These are the activations of a small neural network, seen along a few directions. Each row is one input.
Each table varies a few parts of the input and shows all the possible inputs, shuffled.
Descriptions start from the smaller parts, as in this example, which fits no table here: line(4) and (point or ring(9) or (values(3) and ring(8))).
Shared parts are said once, and a part with two or three values counts as separate values.
In the rows, 100 means zero.

Other details of the inputs shift rows strongly along two fixed directions, in all tables alike. That doesn't count.

A family of inputs:
r1: [113,98,81,100,72,88,95,100,88,106,108,92,94]
r2: [134,84,77,98,73,99,112,102,101,116,117,100,85]
r3: [134,81,60,104,52,101,110,99,84,111,128,84,73]
r4: [89,119,121,111,130,159,106,99,94,70,65,72,94]
r5: [66,132,134,84,119,15,43,103,115,122,90,149,159]
r6: [99,108,111,104,129,153,107,97,102,81,81,70,89]
r7: [106,110,117,111,126,165,127,82,104,88,77,56,82]
r8: [76,96,105,101,112,120,119,88,101,80,80,82,108]
r9: [75,117,134,109,136,120,97,103,100,79,81,107,102]
r10: [125,84,95,118,108,166,134,90,101,80,91,67,71]
r11: [71,105,110,97,115,119,113,91,105,84,74,93,116]
r12: [38,108,149,99,135,53,85,108,133,93,68,154,153]
r13: [111,95,88,89,84,74,97,94,98,120,117,108,93]
r14: [114,101,77,94,82,91,89,106,88,103,118,93,100]
r15: [122,95,90,95,95,102,106,107,104,117,106,104,94]
r16: [102,123,112,103,130,151,113,86,99,94,73,66,98]
r17: [91,113,128,102,134,130,114,88,109,92,81,83,93]
r18: [74,118,132,107,128,118,86,105,104,81,75,101,110]
r19: [121,85,85,103,72,77,98,107,104,106,120,119,97]
r20: [117,100,86,93,96,104,110,98,92,117,114,94,84]
r21: [123,98,76,92,81,89,98,100,95,125,117,95,95]
r22: [69,116,131,98,112,43,56,103,109,103,81,132,137]
r23: [93,108,120,117,129,140,106,107,108,79,74,99,96]
r24: [92,121,125,104,128,130,106,85,106,91,72,74,106]
r25: [96,104,116,115,124,137,107,108,105,78,83,100,96]
r26: [121,85,72,99,65,77,100,101,89,113,129,106,82]
r27: [77,87,115,106,122,134,134,94,115,80,78,95,103]
r28: [75,88,93,87,75,47,105,106,103,110,123,136,119]
r29: [95,117,114,108,114,149,105,103,91,75,81,73,95]
r30: [113,102,83,90,86,71,86,96,94,118,114,98,108]
r31: [131,88,67,101,75,103,106,117,96,110,124,104,82]
r32: [71,106,133,86,121,33,62,94,111,118,91,139,128]
r33: [104,90,90,104,94,100,100,102,87,91,116,102,84]
r34: [94,112,116,114,120,152,107,103,96,79,77,77,88]
r35: [106,96,84,100,79,76,89,113,86,105,123,117,90]
r36: [110,106,109,107,127,157,119,84,101,94,83,60,86]
r37: [119,91,71,102,67,104,99,110,79,95,120,82,85]
r38: [116,101,80,97,79,100,95,109,92,104,123,97,94]
r39: [118,97,82,91,86,92,107,100,91,119,126,99,88]
r40: [122,106,73,95,75,100,96,109,82,108,120,91,94]
r41: [59,132,136,86,122,23,34,112,113,106,85,155,160]
r42: [32,107,145,92,127,32,66,95,126,96,68,150,157]
r43: [121,84,82,102,72,76,94,105,102,109,116,121,98]
r44: [85,72,77,87,66,55,110,99,96,110,128,123,104]
r45: [108,68,62,94,57,64,115,113,102,114,126,126,101]
r46: [66,119,149,99,146,87,74,84,124,96,60,107,127]
r47: [124,97,69,96,73,100,97,110,88,111,122,96,89]
r48: [114,90,77,94,84,88,98,106,86,107,129,101,82]
r49: [99,112,120,105,125,142,112,85,109,96,73,71,92]
r50: [126,99,75,97,75,96,104,90,90,117,110,82,91]
r51: [102,96,106,112,110,134,110,89,99,85,85,71,83]
r52: [117,95,85,102,86,88,96,119,102,106,121,116,98]
r53: [115,104,89,98,94,96,100,98,95,117,112,96,100]
r54: [110,100,106,111,127,160,118,103,108,79,86,75,81]
r55: [31,123,148,89,133,46,72,101,123,91,68,141,163]
r56: [117,90,79,103,62,78,96,103,91,109,123,101,91]
r57: [106,96,106,116,122,155,116,101,104,71,85,82,82]
r58: [109,98,84,93,83,80,93,113,90,110,130,113,91]
r59: [128,77,67,102,66,95,111,94,84,103,133,89,71]
r60: [123,84,70,99,64,81,106,100,86,107,135,102,79]
r61: [128,84,85,98,78,91,110,106,102,116,119,103,91]
r62: [80,90,91,91,75,59,100,104,105,106,115,127,124]
r63: [122,91,83,95,92,104,112,96,88,114,121,88,80]
r64: [122,94,68,92,76,97,105,110,84,111,133,99,76]
r65: [49,126,161,102,148,69,55,91,118,85,50,120,141]
r66: [102,110,111,104,122,136,113,79,100,92,77,63,94]
r67: [86,82,80,89,66,54,97,103,102,112,115,127,117]
r68: [104,92,89,106,84,100,90,107,89,94,110,98,91]
r69: [97,106,131,106,144,142,109,96,116,92,70,85,100]
r70: [105,109,121,108,136,145,117,99,111,95,79,86,96]
r71: [110,95,118,110,129,151,124,88,112,90,77,74,86]
r72: [80,83,86,86,71,40,98,105,99,116,120,141,116]
Each input here is: values(3) and line(4) and (point or ring(5)).
Changing only the values(3) part turns r58 into r64. The same change can be made to r22. Which row results?
Answer: r1
Changing only the values(3) part turns r71 into r2. The same change can be made to r36. Which row results?
Answer: r21
Change only the line(4) part in r26. List by row number the other rows that result.
Answer: r1, r3, r43
List by row number the other rows that have the values(3) part and the line(4) part in common with r9.
Answer: r17, r28, r39, r58, r60
List by row number the other rows that have the values(3) part and the line(4) part in common with r29.
Answer: r5, r22, r24, r41, r55
Change only the values(3) part in r54. List by row number the other rows that result.
Answer: r31, r52
